These are the activations of a small neural network, seen along a few directions. Each row is one input.
Each table varies a few parts of the input and shows all the possible inputs, shuffled.
A made-up example of a description, with smaller parts first: one of 2 separate values, together with either a single point or one of 11 places along a line or (one of 6 places along a line, together with one of 8 places around a ring).
Shared parts are said once, and a part with two or three values counts as separate values.
In the rows, zero is written as 128.

Other details of the inputs shift rows strongly along two fixed directions, in all tables alike. That doesn't count.

A family of inputs:
r1: [ 93 142 122 151 149  99 125 109 135  90 128 185 131]
r2: [194 125 124 216 196 134  88 179 131  23 102 146 232]
r3: [130 114 129 117 121 139 138 131 124 141 116 113 130]
r4: [142 116 119 107 122 133 131 132 127 140 124 109 118]
r5: [106 142 122 154 146 107 123 109 135  89 126 191 125]
r6: [117 124 127 121 119 141 128 126 120 150 112 112 128]
r7: [131 130 119 122 113 147 123 128 122 147 117 117 117]
r8: [132 132 122 122 107 144 127 127 124 143 120 115 114]
r9: [106 142 111 147 147  92 123 112 137  93 137 188 123]
r10: [ 91 140 142 135 148  79 125 108 146 101 184 180  97]
r11: [136 118 129 121 110 141 133 126 127 151 115 123 120]
r12: [136 124 118 113 117 135 134 129 121 141 126 109 116]
r13: [123 135 123 118 117 132 131 133 120 143 115 104 125]
r14: [128 126 123 117 118 129 133 136 124 147 116 110 128]
r15: [136 127 148 115 124 137 137 130 124 143 145 100 138]
r16: [140 123 121 121 107 141 129 131 128 147 120 121 118]
r17: [129 134 118 119 113 136 128 127 120 142 120 107 120]
r18: [235 101 134 186 156 169  98 206 121  76  87  73 240]
r19: [139 110 130 110 119 140 136 125 131 144 120 122 113]
r20: [ 92 150 109 146 150  95 119 106 132  97 138 186 115]
r21: [141 132 142 136 137 146 123 136 123 133 128 100 160]
r22: [145 114 123 109 117 141 130 131 133 140 124 119 112]
r23: [134 117 125 105 126 129 135 136 128 141 119 106 122]
r24: [141 121 121 116 112 144 132 130 126 141 124 117 113]
r25: [112 139 146 123 106 126 129 123 126 154 159  99 101]
r26: [136 117 129 116 114 143 137 125 125 145 120 120 114]
r27: [127 116 129 121 115 136 134 130 126 149 113 116 132]
r28: [120 134 121 117 122 134 127 132 118 148 113 106 125]
r29: [103 134 148 106 104 117 138 116 128 165 176 107  80]
r30: [100 125 124 136 156  95 130 110 144  91 135 188 124]
r31: [ 98 148 141 148 153  90 129 107 143  99 162 183 136]
r32: [ 95 143 120 151 149 105 121 104 135  98 130 196 117]
r33: [126 124 151 102 125 127 137 124 130 147 153 111 126]
r34: [132 136 147 125 120 142 132 128 124 144 137  94 143]
r35: [133 124 123 113 124 133 136 137 122 139 118 106 126]
Description of these inputs: one of 5 places along a line, together with either one of 2 separate values or one of 5 places around a ring.
- Changing only the place on the line of 5 turns r13 into r28. The same change can be made to r17. Which row results? => r20
- Which other rows does r33 become when the choice among 2 separate values takes its other values? List them by row number. => r10

A family of inputs:
r36: [112 110 130  95 131 126 143 107 144 133 121 160 102]
r37: [146 135 130 161 143 111 124 147 135  87 138 134 156]
r38: [167 139 123 168 157 132 101 150 132  87 137 141 160]
r39: [110 129 109 127 109 119 121 120 129 146 131 153  72]
r40: [144 135 135 132 136 117 123 138 131 109 145 127 157]
r41: [106 130 120 116 104 127 144  98 137 141 130 163  88]
r42: [123 122 115 140 130 127 123 124 124 108 117 153 103]
r43: [121 118 115 115 145 121 141 114 128 127 118 152 129]
r44: [132 113 154 119 148 121 133 123 148 109 147 147 136]
r45: [106 111 131  96 128 114 145 115 137 138 123 158  90]
r46: [115 126 148 125 114 105 134 119 137 140 162 146 104]
r47: [ 90 147 122 155 130 128 122 121 116 128  96 150 140]
r48: [132 123 117  78  82 168 138 127 105 188 115  52  88]
r49: [131 109 107 138 156 111 130 140 132  96 101 148 156]
r50: [164 109 114 155 143 126 118 148 132  86  90 165 161]
r51: [102 133 145 123 118 125 127 102 137 133 171 138  88]
r52: [126 127 142 143 131 123 122 130 128 113 154 131 110]
r53: [128 104 148  82  94 138 148 138 120 202 147  40 110]
r54: [152 126 111 136 140 127 125 126 131 106 104 160 148]
r55: [196 120 142 126 110 176 133 160 116 149 120  55 166]
r56: [170 129 136 157 155 124 117 142 135  86 133 145 179]
r57: [138 141 131 146 150 125 114 137 124  87 147 123 147]
r58: [128 130 145 113 156 109 133 131 136 104 150 132 143]
r59: [122 122 145 117 147 101 135 133 142 117 149 125 126]
r60: [124 124 109 130 126 106 127 126 136 118 111 153 123]
r61: [149 138 135 153 152 132 115 132 127  91 145 131 145]
r62: [154 115 142 101  79 172 122 142 125 198 145  55  98]
r63: [182  97 119 118 102 192 123 149 115 148  84  66 139]
r64: [105 146 101 116 116 119 120 116 125 140 133 144  86]
r65: [120 143 103 132 128 123 117 114 129 129 129 161  95]
r66: [101 154 127 120 120 109 118 118 130 141 175 133  90]
r67: [ 71 166 121 133 122 125 129  93 115 154 115 147 118]
r68: [122 103 121 118 137 129 138 116 136 124 114 157 132]
r69: [103 132 140 116 146 100 137 116 130 122 165 136 132]
r70: [173 113 130 109  84 169 117 170 115 193 128  19 119]
r71: [219  92 117 141 110 188 127 186 110 127  59  68 181]
r72: [ 76 155 151 146 122 126 123 100 126 147 145 134 130]
r73: [131 131 144 138 121 128 134 120 140 119 153 144 126]
r74: [115 134 112 108 118 114 134 113 128 132 123 147 115]
r75: [108 127 149 117 111 112 134 102 146 144 168 152 102]
r76: [140 124 104 148 131 136 108 128 136 109 112 163 120]
r77: [107 145 114 114 112 120 146  98 129 141 134 158  89]
r78: [ 90 155 111 159 138 118 117 125 120 116  91 142 153]
r79: [116 132 138 125 118  98 131 124 139 136 157 128 114]
r80: [164 121 145 138 174 124 125 143 139  82 132 140 174]
r81: [126 140 109 121 120 128 138 123 123 120 116 140 123]
r82: [122 118 111 114 147 120 136 127 123 115 113 142 146]
r83: [101 129 147 108 136 106 145 102 132 148 171 136 109]
r84: [ 89 153 124  96  85 159 136 116  99 204 101  65 117]
r85: [ 93 169 141 155 144 119 116 122 116 118 134 122 164]
r86: [141 118 141  97  84 157 132 143 114 189 144  29  97]
r87: [149 127 142 158 134 123 129 145 132  99 140 142 144]
r88: [154 128 151 157 120 171 115 165 103 149  96  57 187]
r89: [120 130 129 121  92 179 127 127 108 186  81  74 144]
r90: [117 115 158 109 135 109 141 126 140 131 156 138 107]
r91: [174  91 114 160 169 136 122 164 126  73  78 152 193]
r92: [104 119 119  97 133 104 142 118 140 131 121 145 100]
r93: [196  94 125  95 129 179 136 160 118 147  75  69 164]
r94: [135 106 146 138 147 117 133 141 131 114 143 133 149]
r95: [ 85 162 140 159 136 110 118 124 122 129 133 118 147]
r96: [145 144 132 147 142 121 127 140 128  91 144 133 160]
r97: [107 137 135 133 115 111 118 124 134 144 170 144  79]
r98: [102 141 114 114 120 125 133  96 124 136 137 148  78]
r99: [156 126  92 166 148 124 100 156 130  85  95 146 148]
r100: [111 134 110 123 110 112 141 119 131 133 121 141  98]
r101: [145 105 144 147 160 125 126 134 140  93 138 147 172]
r102: [ 99 128 121  82 133 111 145 109 133 136 129 146  99]
r103: [184 103 112 162 151 144 112 149 138  74  79 161 190]
r104: [ 97 133 108 120 117 113 129 111 127 130 129 135  80]
r105: [ 75 171 148 139 125 120 126  97 118 156 151 124 125]
- What is each input in this table made of? => one of 2 separate values, together with one of 5 places around a ring, together with either a single point or one of 6 places along a line
- Changing only the place on the ring of 5 turns r51 into r61. The same change can be made to r76. Which row results? => r65
- Changing only the place on the ring of 5 turns r95 into r105. The same change can be made to r60. Which row results? => r54
- List by row number the other rows that have the place on the ring of 5 and the choice among 2 separate values in common with r44. => r51, r62, r72, r73, r75, r101
- Which other rows does r84 become when the choice among 2 separate values takes its other values? List them by row number. => r85
- Which other rows does r36 become when the choice among 2 separate values takes its other values? List them by row number. => r44
- Which other rows does r96 become when the place on the ring of 5 takes its other values? List them by row number. => r37, r55, r73, r87
- List by row number the other rows that have the place on the ring of 5 and the choice among 2 separate values in common with r60. => r49, r78, r92, r99, r100, r104
- Which other rows does r57 become when the place on the line of 6 takes its other values? List them by row number. => r40, r58, r66, r69, r96

A family of inputs:
r106: [117  98 138 114  79 161 141 143 109 207  99  61 123]
r107: [137  90 146  99  83 166 132 151 123 188 104  62  86]
r108: [ 58 133 129 140 153  51 123  88 156  99 192 242  51]
r109: [ 67 167 102 130 101  72 132  80 143 119 194 202  33]
r110: [168 110 145  89  98 184 132 126 117 186 135  76 107]
r111: [124 121 145 105  82 191 147 111 103 208 102  67 134]
r112: [107 131 114  95 103 159 142 128  92 195  83  48 132]
r113: [148 113 104  86 111 152 138 139 110 161 121  51 105]
r114: [172 112 167 194 178 120 103 183 137  63 146 110 217]
r115: [ 17 166 113 100 138  76 135  72 134 121 153 195  36]
r116: [148  99 138  65  89 159 160 137 125 183  90  73 107]
r117: [109 155 178 153 158 119 129 108 141 107 191 144 152]
r118: [ 75 178 106 152 136  64 118  89 149  95 186 237  57]
r119: [148 103 129  64  91 152 150 130 129 200  96  76 129]
r120: [100 117 124 147 138 102 111 122 145 122 130 174 118]
r121: [128 144 116 123  59 166 133 137  98 200  99  62 120]
r122: [ 66 138 127  80 133  60 158  76 153 131 181 221  53]
r123: [215  90 104 158 178 125 128 172 137  25  89 161 220]
r124: [209  83 109 206 187 123  99 182 140  17 101 159 204]
r125: [166 102 135  94  88 180 140 120 117 172 139  71 104]
r126: [198 156 141 226 181 117  87 182 129  25 132 132 242]
r127: [176 109 113 174 180 128 132 161 126  51  49 165 251]
r128: [148 141 113 112  68 164 117 140 116 195 110  67 109]
r129: [189 142 103 203 155 143  94 173 129  42  74 154 184]
r130: [194 115 131 192 183 170 101 155 131  32  71 162 211]
r131: [107 139 130 138 141 134 117  93 138 117 133 182 132]
r132: [ 27 172  99 129 170  56 120  69 143  99 153 228  82]
r133: [149 115 175  77 104 135 158 146 127 184 154  42 151]
r134: [ 25 179 153 114 155  56 133  82 134 120 215 160  84]
r135: [149 121 114  79 119 157 129 145 109 176 117  56 106]
- Changing only one part turns r111 into r127. The same change can be made to r117. Which row results? => r133
- What is each input in this table made of? => one of 5 separate values, together with either a single point or one of 5 places along a line
- Which other rows does r122 become when the choice among 5 separate values takes its other values? List them by row number. => r108, r110, r118, r135
- List by row number the other rows that have the choice among 5 separate values in common with r134. => r112, r113, r115, r132, r135
- List by row number the other rows that have the choice among 5 separate values in common with r124. => r106, r107, r108, r114, r120

A family of inputs:
r136: [148 138 144 190 193  92 108 138 146  36 171 185 173]
r137: [169 139 138 153 171 137 117 159 125  79 121 123 220]
r138: [ 88 139 156 107 134  76 145  97 150 125 223 155  62]
r139: [164 127  93 140 147 133 108 147 126  88  85 146 157]
r140: [162 120 126 145 123 187 128 156  98 136  68  60 187]
r141: [127 119 119  75  78 175 137 133  97 222  89  41 107]
r142: [178 124 151 145 121 172 125 156 112 141  95  61 193]
r143: [ 64 137 149 109  93 125 126 113 124 205 141  77  90]
r144: [112 117 112  66  87 155 150 116 120 200  94  84  93]
r145: [ 70 127 101 104  98  78 152  83 137 142 142 191  37]
r146: [ 56 167 144 127  98  85 142  75 143 166 201 160  53]
r147: [179  95 156 150 170 123 119 176 140  79 137  97 202]
r148: [116 108 103 129 143 110 125 112 146  92 124 222  81]
r149: [146 121 157 143 169 114 131 136 136  92 145 125 169]
r150: [169 125 153 163 162 133 101 163 126  86 145 136 166]
r151: [155 105 106 102 122 148 150 131 119 129  73 127 142]
r152: [ 83 169 128 163 136  91 102 115 146  87 159 184 105]
r153: [150 146  91 146 116 138 115 127 123 122 102 125 134]
r154: [ 75 161 110 159 140 102 116 100 130 105 155 197 102]
r155: [147  77 123  44  59 186 161 125 115 227  90  60  85]
- What is each input in this table made of? => one of 2 separate values, together with one of 10 places along a line
- Changing only the choice among 2 separate values turns r144 into r139. The same change can be made to r142. Which row results? => r146
- Which other rows does r138 become when the choice among 2 separate values takes its other values? List them by row number. => r147
